Questions about the array below. Rows and columns are numbered from 0.
1) What is the entry in row 0 and column 0?
2) What is the entry at row 0, column 2?
3) What is the bottom entry of the column that holds the smallest entry?
4) What is the entry directly above 507?
5) What is the entry directly above 747?
315  891  529  784
883  645  431   20
207  747  681   87
582  594  512  507
1) 315
2) 529
3) 507
4) 87
5) 645
